These are the activations of a small neural network, seen along a few directions. Each row is one input.
Each table varies a few parts of the input and shows all the possible inputs, shuffled.
Descriptions start from the smaller parts, as in this example, which fits no table here: one of 4 places along a line, together with either a single point or one of 9 places along a line or (one of 3 separate values, together with one of 5 places around a ring).
Shared parts are said once, and a part with two or three values counts as separate values.

Other details of the inputs vary at random and push rows far along two fixed directions, the same in every table; ignore that.

A family of inputs:
r1: [ 14  17  41   7   9   0   6  -2  28   4  23   7 -28]
r2: [-5 -2 -1  3 -1 -2  0  5 -3  0 -3 -1 -1]
r3: [ 0  0 -3  0  5  0 -2 -2 -3  0 -4 -5  3]
r4: [  7   6  -7 -16 -18   1   2  -2  11   1  11  13  -1]
r5: [-2 -2 -4  1  1  2  0  8 -1  1 -2 -3  0]
r6: [ 1 -4 -2  1  5  3  0  0 -4  0 -3 -2  2]
r7: [  6  12  47  17  27   2   5   2  19   3  12  -7 -26]
r8: [-2 -1 -2  2  1 -1 -2 -2 -2 -2 -4 -6  1]
r9: [-4 -3 -1  4  1  0  2  5 -2  2 -3  1  1]
r10: [ 3 -5  0  2 -2  0 -1 11 -2  1  3 -2  4]
r11: [ 2 -3 -1  2  6  2 -2 -6 -7  1 -5 -2  3]
r12: [-3 -4 -1  4  2 -1  1  1 -2 -2 -4  0  2]
r13: [-2 -4 -3  1  3  3  1  7 -3  2 -1  0  1]
r14: [ 0 -4  1  4 -4 -4  0  9 -2  2  2 -1  4]
r15: [ 0 -2  0  3 -6 -4 -2  9 -1  0  3 -6  3]
r16: [ 1  0 -3  1 -1  1  1 10 -1  1  1 -5  3]
r17: [-2  0 -2  3 -4 -2  0  8 -2  0  2 -6  2]
r18: [-2 -1  0  3 -3 -3  1  7 -4  0  0 -2  2]
r19: [-2 -2 -1  3  5 -3  0 -4 -4  1 -5 -1  4]
r20: [-1 -1  1  4  3 -3 -3 -8 -7 -1 -7 -2  2]
r21: [-2 -2 -2 -2  3  3  0  5 -1  0 -2 -5  3]
r22: [-5 -4  1  1  2  0  2  3 -2  1 -3 -1  4]
r23: [ 0 -5 -3  2  4  3  0  2 -3 -2 -1 -1  2]
r24: [ 1 -1 -3  0  4  2 -1  1 -2 -1 -4 -5  2]
r25: [-2  0 -2  2  3 -3 -4 -4 -3 -1 -3 -6  2]
r26: [  2   7  -8 -17 -17   1   2 -16  10  -3   6  21  -5]
r27: [-1  0 -1  3  2 -2 -5 -8 -6 -1 -5 -5  2]
r28: [-2 -4 -1 -1  4  4  1  5 -3  1 -1 -2  3]
r29: [  5   8 -11 -20 -15   6   2 -14  13  -2   8  19  -4]
r30: [-2 -1  0  3  3 -4 -2 -4 -5 -1 -5 -2  2]
r31: [-2 -2  0  4 -2 -2  3  8 -3  1  0 -1  3]
r32: [ 0 -3 -2  1  6  1 -1 -2 -5  1 -2 -2  4]
r33: [  4   9  -8 -19 -17   1   2 -18  10  -2   5  20  -5]
r34: [-5 -2 -1  0  0  0 -2  3 -1 -1 -2 -6  2]
r35: [-3 -2 -2  3  0 -1 -2  0 -2 -4 -2 -5  0]
r36: [ 1 -2 -2  2  0  2  2  9 -3  1  2 -2  3]
r37: [ 2  0 -2  1  5  1 -3 -6 -6  0 -6 -5  2]
r38: [-5 -1 -2  3 -1 -1 -1  5 -1  0 -1 -4 -1]
r39: [  5   9  -7 -18 -15   2   2 -25   9   1   4  24  -2]
r40: [-1 -3 -1  3  3 -1  1 -1 -3  0 -5 -1  3]
Each input here is: one of 5 places around a ring, together with one of 8 places along a line.
Changing only the place on the line of 8 turns r15 into r38. The same change can be made to r4. Which row results?
> r5
Changing only the place on the line of 8 turns r28 into r13. The same change can be made to r22. Which row results?
> r9
Start at r37 and move only the place on the ring of 5, one step at a time. The first step leads to r27. Which rows follow, in order?
> r20, r39, r11
Change only the place on the line of 8 in r18. List by row number the other rows that result.
> r1, r2, r7, r20, r26, r30, r33

A family of inputs:
r41: [ -9  -6 -12   5   3  -1  -5   7 -14  -2 -13 -14   8]
r42: [ -5  -7 -11   8  -4  -7  -1  14 -12  -2  -9 -12  12]
r43: [  0   3 -29 -29 -43  -2   2  -8   6   0  10  30   6]
r44: [ 11  16  25  -6   2   2   2 -10  24   1  18   6 -18]
r45: [ 13  11  19  -9  10  14  10  -2  23   6  19  15 -17]
r46: [-10 -12  -9   6   5  -3  -3   1 -14  -4 -14  -6  11]
r47: [  3   6 -29 -31 -28   1  -1 -34  -1  -1  -2  31   9]
r48: [-12  -9 -10   6   4  -1  -3   9 -16   0 -12 -11  10]
r49: [ -7 -10  -9   8  -3  -7   0  17 -13   1  -9  -9  13]
r50: [  8  14  27  -5   2   1   4  -8  22   3  19   9 -17]
r51: [ -2 -12 -15   2   8   8  -1  16 -12  -1  -7 -11  12]
r52: [ 12  15  22   0  -6   0   4  -2  23   1  21  10 -22]
r53: [ -2  -6 -11   6   5  -4  -7 -10 -17  -2 -16  -9  11]
r54: [  1  -2  43  38  44  -2  -1  10   2  -2  -5 -29 -16]
Describe the family of inputs behind these rows.
> one of 2 separate values, together with either a single point or one of 6 places along a line
Changing only the choice among 2 separate values turns r49 into r42. The same change can be made to r46. Which row results?
> r54
Change only the choice among 2 separate values in r51. List by row number the other rows that result.
> r45
